These are the activations of a small neural network, seen along a few directions. Each row is one input.
In each table, some parts of the input vary, and every possible input appears once, in random order.
Descriptions start from the smaller parts, as in this example, which fits no table here: one of 4 places along a line, together with either a single point or one of 9 places around a ring or (one of 3 separate values, together with one of 5 places around a ring).
Shared parts are said once, and a part with two or three values counts as separate values.
(in the rows, 128 means zero)

Other details of the inputs shift rows strongly along two fixed directions, in all tables alike. That doesn't count.

A family of inputs:
R1: [113 141 171  90 127 175 118 119 100 130 114 125 135 147]
R2: [122 140 186 109 122 180  92 134 115 113 162 100 151 133]
R3: [136  85  75 147 108  83 194 160 180 132 107 167  81 129]
R4: [136 139 110 193 172 131 146  92 121 126 160  64 131 111]
R5: [128 144 176  71 115 164  93 156 104 108 147  96 141 143]
R6: [105 100 166  58  61 161 150 188 198 142  67 243 114 164]
R7: [121 149 138 111 154 141 126 105  71 125 142  92 130 133]
R8: [138 154 142  85 107 154  91 159  92 127 117 141 130 142]
R9: [127 122  80 168 139  89 146 101 119 154 121 126 118 125]
R10: [135 141 172  73  69 146  86 163 133 135  92 158 128 153]
R11: [116 128  94 176 176 127 151  83 107 129 162  77 133 120]
R12: [134 115  91 163 148  79 122 114 119 116 147 118 135  99]
R13: [100 134 162  78 130 155  96 138  83 107 180 102 147 137]
R14: [128 166 117 141 144 163 101  99  89 146 130 129 153 123]
R15: [140  99 108 174 102 109 199 146 219 143  90 185  92 133]
R16: [132 134 102 146 169 110 138 109  85 116 180  56 127 119]
R17: [140 118 105 182 112 115 175 137 191 154  92 158 102 132]
R18: [143 121  81 169 132  82 143 112 120 148 124 111 108 123]
R19: [123 132 104 145 165 116 155  94  86 128 151  79 122 125]
R20: [151 153 127 138 134 122  71 113 101 122 132 106 158 116]
R21: [126 110 179  65  70 130  90 180 165 110  94 186 142 142]
R22: [146 134 112 158 153 114 153 109 110 128 141  60 111 115]
R23: [122  94  94 154 148  87 165 129 127 118 186  70 112 120]
R24: [127  96 172  49  60 136 126 204 209 108  82 218 106 152]
R25: [134  87 110 168 117  95 192 142 240 132  95 192  95 123]
R26: [125 153 127 140 151 139  82  90  99 138 126 131 170 118]
R27: [133 107 167  57  47 147 137 206 190 119  76 210 103 161]
R28: [129  72  79 142 121  68 187 159 202 119 115 176  82 119]
R29: [126 134 171  82 114 159  89 150 102 105 175  82 148 133]
R30: [129 129  88 167 160  92 115  97 109 136 132 122 144 111]
R31: [ 92 113 182  73 104 174 108 150 129 117 146 139 142 153]
R32: [129 131  77 153 148 113 151 114 114 129 138 137 120 110]
R33: [105 143 167  65 129 161 101 142  86 112 148 117 143 150]
R34: [117 149 132 138 152 136  87  92 101 123 140 138 171 102]
R35: [145 162 142 155 143 141  78  98 113 132 124 120 167 114]
R36: [137 148 152  92 120 133  59 138  89 121 125 135 157 132]
R37: [120 122 101 169 163 127 166  84 112 138 136  88 120 124]
R38: [124 103  74 156 125  95 176 139 157 153 103 157 102 134]
R39: [118 161 155 103 115 166  80 108  93 150 112 148 156 139]
R40: [131 153 188 106 123 178 111 130 115 127 112 112 131 138]
R41: [111  75  90 152 126  91 195 138 227 139  98 204  98 122]
R42: [132 145 164  72 128 151 110 138  74 117 143  92 130 141]
R43: [131 151 177 113 116 154  76 127 130 116 119 157 170 119]
R44: [145 123 102 162 151 106 161 110 118 128 145  59 110 115]
R45: [141 133 108 191 126 108 146 101 155 156 108 127 120 120]
R46: [147 111  84 167 107  96 169 147 172 143 101 137  94 131]
R47: [117 118  92 160 153  86 128 107 122 123 140 135 140 100]
R48: [130 142 170  70 123 149 116 145  85 120 129 104 122 145]
R49: [122 154 116 115 163 135  94 110  94 105 158 138 143  99]
R50: [140 131 118 186 158 130 161  95 129 136 133  75 115 114]
Description of these inputs: one of 5 places around a ring, together with either one of 4 places along a line or one of 6 places around a ring.
The inputs of R45 and R10 match in every part but the place on the ring of 5. If R25 is changed in the same way as R45 into R10, which row does it become?
> R24
The inputs of R47 and R12 match in every part but the place on the ring of 5. If R9 is changed in the same way as R47 into R12, which row does it become?
> R18
Change only the place on the line of 4 in R42. List by row number the other rows that result.
> R16, R23, R48
Change only the place on the line of 4 in R22. List by row number the other rows that result.
> R5, R29, R44
Change only the place on the ring of 6 in R26. List by row number the other rows that result.
> R6, R14, R34, R39, R41

A family of inputs:
R51: [122 127 169  90 114 140 110 161 126 100 141 123 135 134]
R52: [128 156 163 137 155 167  97 106  85 113 173  73 149 121]
R53: [143 116  70 218 140  82 151 105 164 129 143 116 128  96]
R54: [113 128 142  62 111 133  89 151 100 121 121 167 134 138]
R55: [167 131  61 202 133  73 158 110 143 153 107 111 100 126]
R56: [140 135 153  83 100 146 120 162  91 122 111 104 111 148]
R57: [125 121 132 108 104 135 118 162 172 123 103 189 123 133]
R58: [103 102 128  79 110 117 146 149 130 125 123 152 112 149]
R59: [128 150  84 202 186 119 148  60 100 144 140 102 139  99]
R60: [111 158 126 122 164 162 108  85  55 132 165  78 154 130]
R61: [115  93  75 157 133  81 161 130 160 148  98 174 112 134]
R62: [117  86 106 123 118 101 183 159 181 113 128 148  90 136]
R63: [122 107 164  93  74 134 103 170 186 123  91 182 136 143]
R64: [140 175 145 128 142 170 106 108  56 144 142  47 130 133]
R65: [130 107 110 165 128 123 187 123 191 141 102 166 107 125]
R66: [124 160 162 102 146 187 102 115  85 112 165  98 146 129]
R67: [132 134 181  62  90 146  77 173 133 107 125 158 149 131]
R68: [136 131 164  82 106 135  81 155 127 111 135 132 156 126]
R69: [109 118 135 116 121 141 151 131 146 148  83 175 131 147]
R70: [114  96  66 169 155  73 182 106 138 127 148 108 102 115]
R71: [111 114 126 115 110 112 123 147 151 141 100 189 131 136]
R72: [125 119 174 118  89 155 134 147 179 131  97 174 124 138]
R73: [129 148 169  93 141 147  84 134  97 101 161  92 156 128]
R74: [ 99 100 161  77  97 149 154 157 154 142 109 164 124 162]
R75: [141 167 157 155 157 171  80  75  97 117 145  91 162 103]
R76: [128 123 130 171 163 126 137  97 124 128 164  65 132 121]
R77: [139 164 136  98 144 150  71 126  80 104 163 121 149 104]
R78: [161 179  93 203 162 125 143  70  95 156 125  69 120 110]
R79: [161  94  89 146  97  74 172 158 157 144  91 134  87 139]
R80: [125 101  71 164 147  66 163 112 137 138 140 136 111 106]
The inputs of R67 and R52 match in every part but one. If R68 is changed in the same way as R67 into R52, which row does it become?
> R76
Describe the family of inputs behind these rows.
> one of 5 places around a ring, together with either a single point or one of 5 places along a line
Change only the place on the line of 5 in R62. List by row number the other rows that result.
> R51, R58, R70, R73
Which other rows agree with R53 in the place on the ring of 5? List them by row number.
> R55, R57, R61, R63, R71
Change only the place on the ring of 5 in R55. List by row number the other rows that result.
> R56, R64, R78, R79
